B =
[[-11.242  -8.129  -0.827  -0.773 -17.810   3.754   8.294  17.944  -5.821
   18.419   5.008 -16.844 -10.375  13.503   3.998]
 [  9.715   7.181  10.154   8.924  14.515   5.529  -3.807  -5.830 -16.717
    1.253   3.860 -14.310   3.375   8.048   7.005]
 [ 12.242   7.677   5.753   6.802  20.059   2.647  -8.199 -15.686  -9.483
   -4.424   6.087   4.208  -0.596  -0.653  -0.496]
 [ -6.005   2.627  -4.053  -0.253  -3.923  -5.213   8.446   1.494 -14.340
   14.813  17.819 -14.008 -14.479  18.109   6.909]
 [ -7.941  -0.268  -7.323 -11.396 -16.658 -14.803   6.457  12.153  12.625
   -6.562  -6.166  -7.543   5.592   2.308   5.812]
 [ 12.626  17.013  -0.012   1.060  19.041 -12.526  -4.591 -20.629  -8.755
  -10.443   9.611   3.056   1.828   5.623   2.579]]
What is the entry just right of the largest entry?
A: 2.647
What is the entry just right of the smallest entry?
A: -8.755
What is the entry just right of -4.424?
A: 6.087
The entry just left of 3.056 is 9.611
What is the maximum?
A: 20.059
What is the entry just right of 1.253?
A: 3.860
The entry just right of -4.053 is -0.253
What is the entry just right of -14.803?
A: 6.457

x =
[[  1.538   4.905  -1.699   9.506   5.975  16.330   6.733]
 [ 19.295   1.398  10.581   4.847   9.159  -0.405   4.899]
 [ 14.684   5.021   7.820   4.999 -12.219  10.554   6.097]
 [ 24.347  -2.837  12.427   1.674 -17.610   9.183   6.556]
 [  7.319   7.405  -0.216   7.598   0.925   3.053  13.910]
 [ -7.153   7.335   5.606   5.498  19.675   3.970   9.162]
 [ -0.768  16.833   1.971   3.528  -1.750  -0.071  -3.191]
 [ 10.287  -5.106   2.956   5.806   0.589  16.872   4.247]
 [ -7.961  -2.771  -4.657   2.088   9.871   1.100  -2.828]]
The entry just right of 1.674 is -17.610
The entry directly above the largest entry: 14.684
The second entry, reading row by row?
A: 4.905
The last entry, reading row by row -> -2.828
The bottom entry of the column that holds the smallest entry: 9.871
The entry directly above 3.528?
A: 5.498
The entry just right of 2.956?
A: 5.806
The third entry on the diagonal from the top-right corner?
A: -12.219
The bottom entry of the column that holds the largest entry is -7.961
The entry just right of 16.330?
A: 6.733
The entry just right of 5.806 -> 0.589
The entry just right of the smallest entry?
A: 9.183
The smallest entry in the last column?
A: -3.191
The last entry of the largest entry's row: 6.556
The second-last entry, reading row by row?
A: 1.100
The largest entry?
A: 24.347
The third largest entry -> 19.295
The top-left entry -> 1.538
The 4th-last entry, reading row by row?
A: 2.088
The fifth-last entry, reading row by row?
A: -4.657
The 2nd largest entry?
A: 19.675
The largest entry in the last column -> 13.910
The entry just right of 4.847?
A: 9.159
The smallest entry in the first row: -1.699
The entry just left of 1.674 -> 12.427
The entry directly below 3.053?
A: 3.970
The entry directly above the centre entry: 1.674
The entry just right of 10.554?
A: 6.097
The entry directly above 19.675 is 0.925
The entry just left of 2.956?
A: -5.106

[[4 4 6 5]
 [4 3 7 4]
 [4 6 6 4]
 [4 7 5 5]
 [5 5 6 5]
 [4 5 7 5]
 [4 2 6 4]
 [5 2 6 2]
 [4 5 4 7]
 [5 1 5 2]
 [5 5 2 5]]
The largest entry in the last column -> 7
The smallest entry in the last row: 2
What is the entry directly above the smallest entry?
Answer: 5
The 5th entry in reading order -> 4
The entry in the top-right corner -> 5
The entry in the top-left corner: 4
What is the 3rd entry on the diagonal from the top-right corner?
Answer: 6
What is the minimum?
Answer: 1
What is the bottom-right entry?
Answer: 5
What is the first entry of the smallest entry's row?
Answer: 5
The third-last entry, reading row by row is 5
The entry just right of the smallest entry -> 5
The entry in the bottom-left corner -> 5
What is the largest entry in the first row?
Answer: 6
The last entry of the smallest entry's row -> 2

[[5 3 6 2 4 2 3 5]
 [5 5 4 6 5 6 5 5]
 [5 4 5 3 4 3 3 5]
 [5 4 6 3 4 3 3 5]
 [5 4 6 3 4 3 4 5]
 [6 5 5 4 5 4 5 6]
 [5 3 6 2 4 2 3 5]
 [6 4 4 4 5 4 4 5]
 [5 3 6 2 4 2 3 5]
 [5 3 5 2 4 2 3 5]
 [5 6 4 8 5 8 7 5]]
Indices start at 0.
The entry in the top-left corner -> 5
Read off the entry at row 1, column 0.
5
Read off the entry in the top-right corner.
5
The entry in the bottom-left corner is 5
Read off the entry in row 0 and column 2.
6
Read off the entry at row 2, column 0.
5
The entry at row 0, column 1 -> 3
The entry in row 1 and column 2: 4
Read off the entry in row 1 and column 1.
5
The entry in row 2 and column 2: 5
Read off the bottom-right entry.
5
